Each row below is a small network's average activation on inputs in which a field has the value named, seen along a few directions.
Values that are neighbours, or in one group, have similar rows; names and order tell nothing.
(in the rows, 500 means zero)
Random noise pushes rows far along 17 fixed directions. That doesn't count. These rows show it; they differ only by the noise:
[565 794 234 625 622 372 400 574 769 347 544 269 490 509 705 553 616 454
 401 403 324 696 502 541 276 521 414 643 559 364]
[686 128 314 555 342 261 471 469 770 621 607 529 672 619 437 634 626 346
 628 494 454 436 637 603 556 598 420 613 331 458]
[602 545 590 568 579 630 376 599 626 396 470 567 552 520 540 535 528 590
 368 510 450 577 555 551 351 480 555 621 426 564]
[607 289 445 704 361 322 597 444 461 639 475 453 674 490 577 607 594 463
 544 567 449 292 454 448 525 501 498 610 426 542]
[505 565 356 435 433 628 222 624 613 654 605 507 615 587 494 487 437 465
 424 716 625 447 732 443 656 240 435 255 650 512]
[646 467 424 519 520 382 308 732 621 704 686 477 829 379 586 445 675 511
 296 343 442 503 514 416 569 330 451 236 403 519]
[512 401 546 576 542 372 554 511 524 426 413 550 509 430 483 511 462 554
 366 429 452 533 310 509 409 734 676 620 395 633]
[454 536 608 573 518 461 569 698 346 471 542 509 519 404 533 487 542 526
 627 357 457 514 513 497 419 598 298 505 303 466]
[535 657 410 648 501 181 448 623 382 718 555 570 485 269 523 649 703 449
 523 487 562 496 517 431 520 507 350 547 323 388]
[601 368 561 377 283 383 309 365 569 691 593 442 452 530 471 733 607 714
 783 517 429 614 583 621 556 563 450 348 414 566]
[339 299 469 402 399 487 608 436 435 410 642 634 537 362 510 486 477 542
 325 714 562 338 355 473 397 639 706 415 638 566]
[321 479 560 522 407 585 676 407 251 364 376 635 401 588 446 572 308 437
 618 753 652 326 432 473 530 653 511 731 492 513]
[797 510 351 539 329 432 492 314 569 638 685 511 580 485 337 736 771 602
 505 323 496 593 505 662 495 637 343 398 345 629]
[540 385 335 505 497 455 476 502 456 467 510 523 550 524 410 456 634 466
 411 543 523 606 554 542 540 429 481 640 453 382]
[722 280 687 475 424 731 339 453 535 494 542 581 599 548 448 590 607 862
 380 500 545 623 433 639 406 477 623 468 386 606]
[512 544 407 487 491 457 311 579 473 366 451 479 605 462 538 453 622 576
 338 597 269 751 566 489 514 414 579 687 399 621]
[527 209 436 508 194 324 559 540 387 659 695 514 658 206 560 369 692 547
 561 419 383 364 225 375 828 514 482 378 494 693]
[466 602 563 431 484 655 433 469 385 515 428 614 394 582 370 527 440 511
 597 612 641 510 584 507 629 413 427 539 497 466]
[613 561 504 405 412 687 344 396 822 463 483 628 329 656 363 562 450 476
 708 573 511 522 613 588 626 469 411 589 539 545]


Faz, 9 values:
e2: [464 578 557 535 573 509 670 647 430 399 468 550 656 462 479 351 449 426
 463 359 326 521 463 382 442 536 360 515 216 576]
e9: [586 632 758 624 496 695 483 621 546 702 434 590 339 485 524 522 264 608
 669 456 686 338 456 441 523 502 359 323 397 626]
e3: [351 209 644 276 531 428 571 566 528 406 708 560 565 422 619 440 487 376
 449 342 547 455 428 576 510 673 738 460 632 445]
e6: [450 309 516 460 276 665 473 566 345 454 664 524 532 473 597 442 480 618
 574 623 621 428 418 517 588 497 430 476 512 539]
e5: [564 698 351 491 589 635 213 671 555 426 454 585 582 528 457 382 505 436
 171 590 478 788 639 513 704 328 587 675 433 712]
e1: [660 240 245 796 334 630 428 456 707 460 467 418 489 640 522 593 453 524
 340 845 616 497 613 616 445 497 622 742 683 639]
e8: [598 572 598 618 463 824 501 642 488 327 536 228 743 631 821 346 470 599
 543 354 341 507 374 422 541 284 386 500 542 495]
e4: [553 340 413 688 388 449 530 415 412 656 342 391 339 552 516 534 418 484
 639 609 646 497 549 511 668 476 562 662 621 468]
e7: [550 574 469 564 570 604 568 479 616 371 426 580 453 359 324 297 512 516
 261 535 303 482 609 431 333 441 585 383 556 729]
The values of Faz form a 3 by 3 grid.
Question: What is the length, in steps, of the shortest route from e5 to e4?
Answer: 3
Question: Name the neighbours of e7, in listed order.
Answer: e3, e8
A value of Faz combines one of 3 hidden first parts with one of 3 second parts; all combinations occur once.
Question: Changing only the second part turns e9 into e4. e6 has the same second part as e9; what does that change turn e6 into?
Answer: e7

Luseg, 9 values:
v3: [475 672 558 649 398 569 471 578 266 536 449 596 439 283 545 500 473 540
 392 620 462 513 557 418 630 522 585 588 557 862]
v8: [393 453 423 435 527 173 585 358 490 716 568 587 312 196 411 524 678 352
 464 539 489 437 575 482 554 510 675 425 721 503]
v5: [680  94 375 544 388 520 335 556 673 580 580 590 606 630 527 565 530 536
 445 665 713 530 505 593 604 419 562 667 444 344]
v2: [449 557 512 600 390 638 414 553 659 358 362 461 412 610 536 528 226 647
 601 806 319 477 596 488 318 588 484 570 455 788]
v1: [338 371 537 555 461 552 405 753 295 384 541 326 511 464 688 437 431 656
 448 552 511 605 562 555 404 600 554 488 580 585]
v4: [690 575 421 441 312 793 377 379 842 289 607 586 514 583 517 499 569 521
 528 518 424 501 364 559 637 484 455 637 581 646]
v9: [548 361 193 477 364 290 409 536 452 540 633 593 645 366 477 456 669 371
 244 500 576 612 290 487 871 556 635 687 483 621]
v6: [549 538 517 534 516 568 492 391 429 350 337 468 618 605 496 494 441 424
 313 446 385 654 462 524 661 567 760 738 511 790]
v7: [498 607 660 534 543 589 571 428 402 530 351 489 364 478 338 475 428 559
 560 411 450 491 610 510 463 539 513 379 556 673]
The values of Luseg form a 3 by 3 grid.
Question: Name the neighbours of v8, in listed order.
Answer: v5, v4, v9, v6
Question: What is the length, in steps, of the shortest route from v7 to v2?
Answer: 4

Dabi, 18 values:
s16: [466 421 626 385 647 329 408 487 461 422 257 777 296 343 255 426 628 511
 351 565 413 737 542 497 506 498 760 834 379 448]
s12: [579 488 556 588 377 613 486 550 515 504 620 448 525 558 681 669 560 489
 687 516 426 508 657 634 520 511 410 673 507 601]
s14: [613 354 559 909 490 455 520 489 601 732 226 498 318 574 482 643 312 510
 650 719 768 249 553 466 471 494 579 672 634 469]
s2: [561 510 379 613 582 572 577 416 543 704 428 414 457 557 371 402 438 326
 443 416 677 352 655 478 617 357 501 331 785 429]
s8: [456 485 507 321 523 405 300 602 450 716 736 418 669 413 729 507 513 528
 321 392 721 452 390 453 650 428 684 137 686 396]
s5: [486 565 439 548 501 686 657 411 588 363 521 540 328 428 432 409 521 436
 409 512 588 359 415 508 547 511 564 582 818 583]
s13: [372 452 415 481 444 346 473 522 446 435 533 491 472 383 651 494 431 640
 456 640 551 549 159 375 461 574 623 518 482 317]
s11: [443 581 574 540 369 313 282 620 452 600 542 525 677 349 678 642 539 599
 453 692 308 418 517 387 448 484 560 413 341 778]
s1: [541 379 828 299 640 775 601 558 589 434 496 602 576 649 391 274 319 389
 616 142 435 427 550 554 613 523 469 335 456 593]
s17: [308 320 402 234 452 464 504 388 592 353 473 465 408 544 307 274 407 615
 476 691 284 658 446 450 455 437 615 317 569 501]
s4: [363 547 560 122 431 542 430 311 439 358 678 621 272 506 379 677 624 677
 671 598 597 743 449 696 396 654 498 481 461 282]
s6: [700 246 351 517 448 758 397 457 764 333 555 447 610 668 387 359 520 772
 257 562 515 633 323 620 371 484 514 476 474 548]
s15: [540 537 430 482 498 543 285 762 687 493 646 593 736 512 733 510 526 283
 407 522 532 466 603 467 683 382 480 689 441 529]
s3: [387 459 628 666 542 431 477 773 477 511 541 437 407 378 798 530 341 600
 576 495 662 493 345 479 339 698 480 553 456 397]
s10: [580 145 456 624 461 316 400 532 703 509 476 428 422 389 502 453 659 724
 515 625 297 557 581 574 190 499 544 534 412 488]
s9: [542 521 710 392 386 679 630 316 295 451 593 678 519 516 517 738 592 666
 593 629 612 416 426 561 334 524 423 520 289 355]
s18: [490 646 467 501 525 302 475 464 588 517 352 395 452 455 490 497 458 513
 520 425 223 629 455 379 562 526 561 419 476 704]
s7: [422 272 357 716 464 493 570 595 749 395 414 525 247 475 419 371 319 456
 586 670 526 334 612 510 291 647 456 547 658 461]
A value of Dabi combines one of 6 hidden first parts with one of 3 second parts; all combinations occur once.
Question: Changing only the second part turns s12 into s6. s13 has the same second part as s12; what does that change turn s13 into?
Answer: s2
Question: Changing only the second part turns s10 into s3. s8 has the same second part as s10; what does that change turn s8 into?
Answer: s9
Question: Changing only the second part turns s4 into s17. s14 has the same second part as s4; what does that change turn s14 into?
Answer: s18
